These are the activations of a small neural network, seen along a few directions. Each row is one input.
In each table, some parts of the input vary, and every possible input appears once, in random order.
A made-up example of a description, with smaller parts first: one of 5 places around a ring, together with either a single point or one of 9 places along a line or (one of 2 separate values, together with one of 6 places along a line).
Shared parts are said once, and a part with two or three values counts as separate values.

Other details of the inputs shift rows strongly along two fixed directions, in all tables alike. That doesn't count.

Table:
x1: [-11  -6 -17  14 -12  -4 -19  16 -15  17 -15 -15]
x2: [ 11  -3   6  -9  10  13  -6 -20 -27  13   3   0]
x3: [  9  -5  13 -15  11  26  -7  -9 -21  -8   1 -11]
x4: [ 12  -6  12 -26   8   7  22 -16   3 -21  18   8]
x5: [ -3  -1  -3  14  -7 -10  15   5  20  -8   2  17]
x6: [ -3   9  -3   4   1  -9  11  12  19 -10  -7   6]
x7: [ 11  -3  19   0  17  26 -12 -14 -17  -7   2  -2]
x8: [ 19   8   8 -24  -7  -9  10   7   7   4  -4  -3]
x9: [ 10  -5   9 -17   9  18  -9 -14 -23   0   1  -8]
x10: [  0  -9  15 -15  -1   3  -1 -20 -23   9  16   5]
x11: [  7  -5   0  -7 -22 -15   9  13  11  11  -4   5]
x12: [ -3  -3 -13   3 -13 -19  20   2  13   5   0  14]
x13: [-11  -5 -16   9 -17  -2 -18  19 -15   8 -15 -22]
x14: [ 10  -1  10 -22   2  11 -10 -13 -20   6  13 -15]
x15: [ -8 -11   3 -19   7   1   4 -20 -17 -12  21   1]
x16: [  4   6   4 -10 -11  -9   5  15  15   2 -15  -2]
x17: [  0   2   6   4  23  13  -4 -23 -10  -4  20   4]
x18: [-16  -3  -6  22 -10   9 -20  18  -8  -1 -18 -13]
x19: [  0  -7  24  -4   4  12  -6 -17 -17  -3  18   7]
x20: [-20  -4  -7  11 -16   1 -21  15  -3   7 -12 -19]
x21: [ -1   2  -1 -23  15  -5   1 -15 -21  -4  19  -8]
x22: [ -3   6  -6  -3   0  -8  14  14  19 -12  -8  -1]
x23: [  3   3 -13  -1  -5  -6  11   6  21  -2  -7   0]
x24: [ 13  -4  17 -11  13   7  17 -20   7 -20  18  17]
x25: [  5  -1   6   6 -17  -9   4   8  16   7  -5  14]
x26: [-30   4 -11  29   3 -10 -11  10  -2  -1  -2  -2]
x27: [  7  -1  -4   2  24   9  -5 -24 -19   2  12   8]
x28: [  4  -3   5   4  26  19  -4 -20 -14 -14   9   2]
x29: [-28 -12   0  10 -23   1 -13  20  -5  -7  -8 -15]
x30: [ 34  11  19 -15  -2  11  17   1  29  -4  -6  11]
x31: [  5  11  11  10  -4  -5   3  13  17   4 -11   8]
x32: [ -1  -1  -8  10  -8 -16  12   3  18   0   2  18]
x33: [-27  -3 -17  18  -5   2 -10  14   2  -8  -5 -18]
x34: [  7   0  11 -11   7  11  -8 -21 -20  16  11  -2]
x35: [  3  -2   1  -4  22  17  -2 -18 -17 -13   9   0]
x36: [  1   3  14 -16  11   2  -5 -18 -24  13   9   0]
x37: [-30   2  -8  27   4  -6 -13  12   2  -9  -6  -7]
x38: [ 14   4  -4  -4 -13  -7   2  12  14  17  -8  -2]
x39: [ 38   5 -11 -18   8  -8  29  -4  18   5  -3  16]
x40: [-28 -11 -22   8 -20 -19  -5  13  -8  -3   4 -12]
x41: [  7   8 -11  14   1  -8   6   1  23   7  -2  12]
x42: [ -4   3   0 -12  20  -5   3 -23 -21   6  16   4]
x43: [  4  -5  -5 -14  19  11   0 -20 -20  -7   8  -4]
x44: [  4  -2  -6 -13  17   1  -3 -21 -17   7  21  -3]
x45: [  3  -5  -1 -11  21  19   1 -15 -18 -15   8  -7]
x46: [ 24  12  -3  -1  -3  -3  27  10  44  -9 -10  15]
x47: [-28 -11 -23  12 -15 -22  -6  10  -9   6   5  -5]
x48: [  3  -3  14   8 -16   0   5  13  21  -8  -8   8]
x49: [40 11  0  0 10  2 33 -3 34 -6 -8 27]
x50: [-13  -2 -10  28  -7   1 -24  11  -9  14 -15  -5]
x51: [  1   3  27  -6  17  15 -12 -12 -14  -7   8  -2]
x52: [-21  -3  -3  14 -14   9 -19  19  -1  -1 -12 -22]
x53: [-23 -11  -7   4 -29 -12 -13  18 -11   4  -3 -16]
x54: [ -1   4  23 -14  13  13 -10 -10 -17  -6   9  -3]
x55: [  5   6 -16   7  -4 -11  14   0  17  12  -5   8]
x56: [  8   5 -17  -4  -9 -12  11   8  17   2  -2  -4]
x57: [-28   4 -16  25   3 -16 -14   8  -4   7  -2  -1]
x58: [  5  -3  -8  -6  20   6   3 -26 -24   7  10   4]
x59: [  0   0  10   3  23  17  -6 -22  -7 -12  16   0]
x60: [-22   4  -2  22  -7 -10 -23  13  -6  14  -9  -5]
x61: [ 51  21  -3 -25 -11 -26  60  21  74  -6 -25  30]
x62: [  5   1  12 -22  11  -1  -8 -12 -24  12  12  -5]
x63: [  7  -1   5  -8  -2  -3  21  -2  16 -17   7  15]
x64: [  3   6   8  -7  -9  -1   6  20  16  -5 -15  -5]
x65: [11  8  8 14 -7  5  1 10 21  6 -9  6]
x66: [-26   0 -23  11  -2 -23 -10  13  -9  10  -2 -10]
x67: [-28  -9   3  16 -22  -1 -15  18  -4  -5  -6  -8]
x68: [-14  -2  -5  32  -6   7 -21  14  -8   6 -15  -7]
x69: [-19  -1   3  28  -8   9 -24  14   3   0 -11 -13]
x70: [ 18  -6  22 -33  -3   6  12 -14  -2  -6  10   7]
x71: [13  8  3 10 -8 -1 -2  7 20 14 -9  8]
x72: [ 13   2 -22  -3  -6 -10  13  10  10   0 -10  -3]
Each input here is: one of 2 separate values, together with one of 4 places along a line, together with one of 9 places around a ring.
Changing only the place on the ring of 9 turns x42 into x57. The same change can be made to x36. Which row results? -> x60
A walk changes only the place on the line of 4. It starts at x18 and steps to x30. List the rest of the walk in order. -> x54, x67
A walk changes only the place on the ring of 9. It starts at x44 and steps to x55. List the rest of the walk in order. -> x41, x17, x59, x46, x33, x23, x56
Which other rows does x19 become when the place on the ring of 9 takes its other values? List them by row number. -> x10, x11, x25, x29, x48, x53, x67, x70

Table:
x73: [-71 -17  -4  13  -3   7 -53  -8 -62  -1  26 -45]
x74: [ 65   5  14 -50  13   4  38 -20   8  -1  17  19]
x75: [ 76  13  20 -46  14   9  69  -8  48 -20  -7  38]
x76: [ 35  22   6 -10  -6 -15  53  21  63 -17 -23  27]
x77: [ 29   3  -8 -16  -6 -13  24 -14  11  17   0  21]
x78: [ -8  -2   8  -6 -16  -6   0   5  14  -1   9   1]
x79: [ 24  -9  30 -63  31  25   0 -50 -38 -12  41 -10]
x80: [ 59  22  21 -23   1 -12  63  10  78 -17 -15  49]
x81: [ 31   4  53  -7  11  42 -18 -15 -10   8  -3   2]
x82: [ 26   1   9 -31  19  17  16 -19  10 -19  10  -1]
x83: [-34  -2  -4  13   4  10 -18  -2 -14 -14  11 -22]
x84: [ 29 -14  30 -60  26  35   6 -52 -44  -9  46  -7]
x85: [ 57  11  -3 -20  12   3  42  -1  34  -9  -2  22]
x86: [-12   5  -5   3  25  -1  -5 -25 -12   6  20   8]
x87: [-55 -14 -36  43 -24   2 -29  32  -9  -5 -16 -34]
x88: [-53  -6 -11  25  26   8 -45 -14 -57  -8  25 -30]
x89: [ -5  -9  36 -31  47  39 -19 -62 -48 -20  57  -4]
x90: [ 35  12  20  20 -32  16  -2  37  44  11 -50   6]
x91: [-28   8 -34  32 -34 -43   1  38  34  26 -23   4]
x92: [ 71  30  46 -22  -8  19  29  17  57   2 -33  16]
x93: [ -7   0 -12  -3 -21 -24  10  32  20  -3 -26  -4]
x94: [-54 -21 -22  34 -36  -5 -38  19 -22   4  -6 -27]
x95: [ 27  -5  31 -24  52  28   1 -60 -38 -11  48  16]
x96: [ 13   5  21 -22  -4 -11  21   1  17  -5   4  21]
x97: [ 17 -10  12 -22  17  10  -9 -35 -39   1  30   6]
x98: [-30  -5 -17  29  13  -3 -15 -15 -20  12   9   0]
x99: [ 68   6  24 -58   3   1  59 -10  28  -9   1  30]
x100: [ 18  16  -1  -6 -32 -33  42  40  58  -3 -30  18]
x101: [ 67  10  27 -76  70  26  35 -78 -21  -7  43  23]
x102: [ 16  10 -30  20 -14 -18  27  14  42  10 -26  23]
x103: [-60 -10 -19  37 -12 -18 -48  17 -33  10   9 -22]
x104: [ 39  12  61 -25  21  42 -14 -21  -6   3   6   6]
x105: [-40  -9 -32  19  15   7 -25 -12 -45  10   8 -22]
x106: [-54 -13 -21  54 -24  -4 -26  27   5  -3 -12 -17]
x107: [ 29   5 -14 -25  -2 -11  28  -6   8  18   0  10]
x108: [-63   2 -40  46  -2 -18 -29  14 -19  11  -7 -25]
x109: [-25  -8 -17  35 -50 -24   0  44  38   9 -24  -4]
x110: [  0 -15  31 -27  46  38 -13 -61 -65 -21  40   5]
x111: [ -8   1  19   9   0  29 -44  15 -21   7 -25 -32]
x112: [-16   0 -28  22   4 -11 -13  19   3  -6 -12 -14]
x113: [-54  -4 -26  34 -17 -23 -36  26 -25   8  -1 -29]
x114: [ 14   5  -2  13 -42 -34  39  44  63   4 -35  27]
x115: [-21  -5 -31  45 -40 -11  -1  41  41  -6 -34  -3]
x116: [ 24  13 -14   1 -15 -22  41  39  65 -15 -42  17]
x117: [  7   2 -24  31 -14 -11   7  21  27  -3 -20  12]
x118: [-24  -5 -24  -5   5 -15 -18  -6 -29  17   3 -18]
x119: [-71 -17 -13  53  -5  -1 -38  13 -33  -6  -4 -17]
x120: [-20  10 -31  50 -24 -30  -1  49  48   1 -27   6]
x121: [ 31  13   7  19 -36  13   2  54  47  12 -58  -7]
x122: [  0   1 -16  27 -31 -31   9  35  33  13 -18  11]
x123: [-34 -18   2   6  -7   3 -25  -8 -46  -2   7 -10]
x124: [-35 -17  -4 -12  28   8 -48 -29 -79   1  34 -33]
x125: [ 22  -5  26 -41  37  11   7 -64 -42  15  47  16]
x126: [-50  -6 -10  -1  17  -4 -37 -28 -66  16  30 -26]
Changing only one part turns x95 into x112. The same change can be made to x119. Which row results? -> x116
Changing only one part turns x84 into x94. The same change can be made to x74. Which row results? -> x97
What is each input in this table made of? -> one of 6 places around a ring, together with either a single point or (one of 2 separate values, together with one of 4 places along a line)
Which other rows does x87 become when the place on the ring of 6 takes its other values? List them by row number. -> x82, x83, x89, x106, x115
Which other rows does x79 become when the choice among 2 separate values takes its other values? List them by row number. -> x82
Which other rows does x119 become when the choice among 2 separate values takes its other values? List them by row number. -> x114
